Each row below holds a small network's activations on one record, seen along a few directions.
Records have a field called MOGO. Each example row is followed by its value.
Other fields move the rows too, some of them a lot.
In the rows, 500 means zero.
Strong random noise was added to every row along 2 fixed directions; ignore it. To show where, here is one row again and again, with new noise each time:
[563 565 387 465 478 513 525 386 366 603 509 574 413 493 444 443 464]
[513 420 556 505 461 441 342 478 566 439 478 560 503 441 563 394 521]
[614 249 430 515 530 285 431 559 502 502 460 493 586 420 746 494 624]
[466 627 558 476 418 595 375 367 504 481 508 618 391 485 362 346 413]

[487 664 433 461 531 597 726 422 503 497 524 507 443 559 357 597 475] -> tired
[626 528 217 460 558 502 710 466 138 788 553 493 444 563 463 588 526] -> supap
[492 478 522 535 492 484 601 608 339 579 582 452 517 601 404 569 514] -> tired
[509 557 379 464 597 451 780 445 603 434 470 439 506 523 532 664 521] -> runez
[454 442 554 539 519 405 618 625 458 485 554 407 557 583 482 611 519] -> zufi
[401 713 557 477 470 685 524 439 457 517 545 538 410 562 276 470 424] -> supap
[598 298 374 506 619 307 715 614 564 466 476 396 636 492 723 705 668] -> tired
[591 418 393 506 501 366 416 437 438 563 471 539 474 455 637 434 521] -> bon
[558 654 354 456 480 590 601 415 211 733 553 546 387 532 348 488 410] -> lono
[539 591 342 499 529 487 756 508 191 711 585 450 437 625 368 617 460] -> zufi
[474 353 564 537 527 371 579 679 443 490 538 399 598 561 544 600 558] -> zufi
[480 449 622 509 426 514 151 435 660 394 433 604 469 385 599 279 472] -> relo
[379 657 664 497 406 645 322 456 457 503 546 584 403 525 295 349 391] -> supap
[563 470 390 460 573 482 532 399 748 420 396 502 544 382 687 532 541] -> pef
[512 535 399 470 582 450 706 461 589 444 465 459 510 496 546 630 533] -> runez
[422 553 610 528 467 555 476 508 578 386 520 482 488 559 389 495 481] -> runez
[540 369 502 481 541 405 396 502 732 400 397 505 596 354 750 498 562] -> pef
[490 512 546 476 498 570 415 451 663 414 440 540 508 417 533 436 501] -> voni
[511 540 448 468 523 534 625 496 504 504 491 480 505 490 485 571 502] -> lono
[417 476 735 561 391 570 125 525 585 421 519 580 478 479 458 283 451] -> relo
[377 508 776 517 422 627 140 464 834 250 442 597 496 419 502 291 467] -> relo
[600 603 273 423 548 536 633 356 436 642 446 536 443 440 544 540 460] -> pef
[470 566 582 508 417 586 332 445 496 504 497 570 443 473 419 356 426] -> voni
[489 364 565 527 511 429 582 697 375 541 558 402 606 551 497 596 543] -> lono
[672 509 178 464 550 385 657 371 233 734 496 524 417 501 576 536 503] -> bon
[561 344 499 539 478 423 366 587 420 577 493 483 553 452 621 446 546] -> voni
[504 676 422 460 465 554 517 306 455 543 498 584 367 507 398 424 391] -> bon

Here are new rows. What is MOGO for each?
[418 623 560 518 442 609 544 564 230 648 617 488 437 632 254 503 422] -> supap
[405 559 653 504 426 573 321 498 507 467 513 554 459 494 408 374 443] -> supap
[431 565 583 479 497 590 580 534 543 446 523 479 514 526 388 549 472] -> lono
[528 652 425 483 443 626 489 400 291 675 536 565 383 522 339 413 397] -> voni
[614 740 186 419 538 650 704 258 311 706 479 577 335 506 405 516 417] -> relo
[576 531 372 462 514 530 548 419 452 560 475 537 468 443 518 494 500] -> lono
[433 725 525 484 481 664 522 342 632 394 493 551 401 545 331 474 426] -> runez
[539 396 452 471 591 451 532 504 811 367 376 456 612 366 756 582 592] -> pef
[552 596 373 436 527 554 553 377 529 563 438 540 464 424 540 505 456] -> pef
